Each row below holds a small network's activations on one input, seen along a few directions.
Each table varies a few parts of the input and shows all the possible inputs, shuffled.
A made-up example of a description, with smaller parts first: one of 2 separate values, together with either a single point or one of 11 places around a ring or (one of 4 places along a line, together with one of 8 places around a ring).
Shared parts are said once, and a part with two or three values counts as separate values.
(in the rows, 128 means zero)

Other details of the inputs vary at random and push rows far along two fixed directions, the same in every table; ignore that.
To show where, the next rows are all for the same input, with only those details redrawn:
[127 100 136 162 149  52 130 108 161 130 106 153 180 189]
[ 85 151 145 105 113 166  96 148  96 115 139 131 119  87]
[140  89 178 175 138 100 112 116  86  56 155 179 165 177]
[142  92 193 182 130 119 111 115  63  29 175 193 160 180]
[ 86 155 150  95 104 187  85 157  81 102 149 124 110  67]
[100 134 145 126 122 133 106 133 113 113 131 139 139 119]
[ 88 148 133 104 119 149 100 140 120 133 119 120 130  97]
[153  76 178 193 148  68 120 104 102  56 148 188 183 207]

Rows:
R1: [124 127 101 107  91 176 122 155 112 102 159 135  83  72]
R2: [133 120 134 162 153 114 127 109 114 109 167 114 107 137]
R3: [ 90 127 155 118  74 215 108 137  45 102 176 112  94  68]
R4: [148 117 115 108 142  81 159  90 159 213  53 141 145 136]
R5: [118 135  91 127 158 115 141 128 196 194 121  58  95 125]
R6: [141  85 167 144  94 153 145 108  54 105 163 148 118 124]
R7: [157 100  67 157 113  88 163 135 214 148  91 138 141 139]
R8: [126 156  76 113 150 129 152 151 197 199  93  49  69 122]
R9: [110 188  78  45 104 183 102 176 157 165 123 111  79  41]
R10: [130 162 129  93 139 142 112 129 119 102 152 128 106 102]
R11: [112 148 146 104 111 154 109 128 108 140 135 123 131 111]
R12: [192 118 120 153 126 106 144 136 172  82 123 181 151 156]
R13: [141 125 119  96 135  73 156  97 176 215  74 122 154 146]
R14: [ 97 136 129  81  78 223 133 131  53 166 121 113  66  22]
R15: [139 159 105 122 185  63 126 106 198 180 106  98 135 152]
R16: [192 133 133 163 183  67 157 126 179 126 119 129 125 218]
R17: [162  77 164 186 133 119 135  98  64  12 199 176 125 170]
R18: [130 137 107 132  88 204 164 160  71 119 132 108 145 120]
R19: [134 173  65  88 133 128 165 148 185 214  48  90 183 151]
R20: [100  79 125 170 122  86 131 107 136 124 115 127 154 154]
R21: [ 90 148 148 106 114 165  94 144  97 110 137 127 123  91]
R22: [152 144 108 121 191  81 135 121 214 183 108  86 125 161]
Q: The inputs of R7 and R12 match in every part but one. If R20 is changed in the same way as R7 into R12, which row does it become?
A: R21
Q: Describe the family of inputs behind these rows.
A: one of 2 separate values, together with either a single point or one of 4 places along a line or one of 6 places along a line

Rows:
R23: [125 158  70  95 133 138 155 141 185 209  96  64  90  98]
R24: [136 103 148 166 138 118 124 122 112  85 162 137 117 149]
R25: [ 74 156 126  88 115 175 101 138 101 153 139  86  95  61]
R26: [140 105 150 147 143  87 133 104 131 131 115 150 153 166]
R27: [111 165 154 106 107 213  87 173  72  60 180 132  89  71]
R28: [114 162 160 107 120 201  84 161  76  65 189 127  71  69]
R29: [140 100 128 152 138  64 146 105 160 153  81 152 190 189]
R30: [181 133 144 148 131 160 144 145  97  67 166 153 120 153]
R31: [ 97 150  76  79 111 126 132 134 181 210  75  95 121  79]
R32: [139  83 140 161 101 128 150 110  90 102 141 157 142 142]
R33: [132 117 146 144 160  76 114 103 142 117 131 143 151 167]
R34: [146  98 119 149 110 100 149 117 136 120 106 166 176 161]
R35: [181 131 150 148 143 150 140 135 101  72 173 147 103 149]
R36: [ 74 146  86  82 114 132 134 127 165 239  68  66 115  76]
R37: [132 112 124 148 157  53 127 104 171 137  99 145 187 189]
Q: The inputs of R23 and R30 match in every part but one. If R36 is changed in the same way as R23 into R30, which row does it become?
A: R29
Q: Describe the family of inputs behind these rows.
A: one of 3 separate values, together with either a single point or one of 4 places along a line
Q: Change only the choice among 3 separate values in R24. List by row number the other rows that result.
A: R27, R28
Q: Change only the place on the line of 4 in R28. List by row number the other rows that result.
A: R26, R31, R33
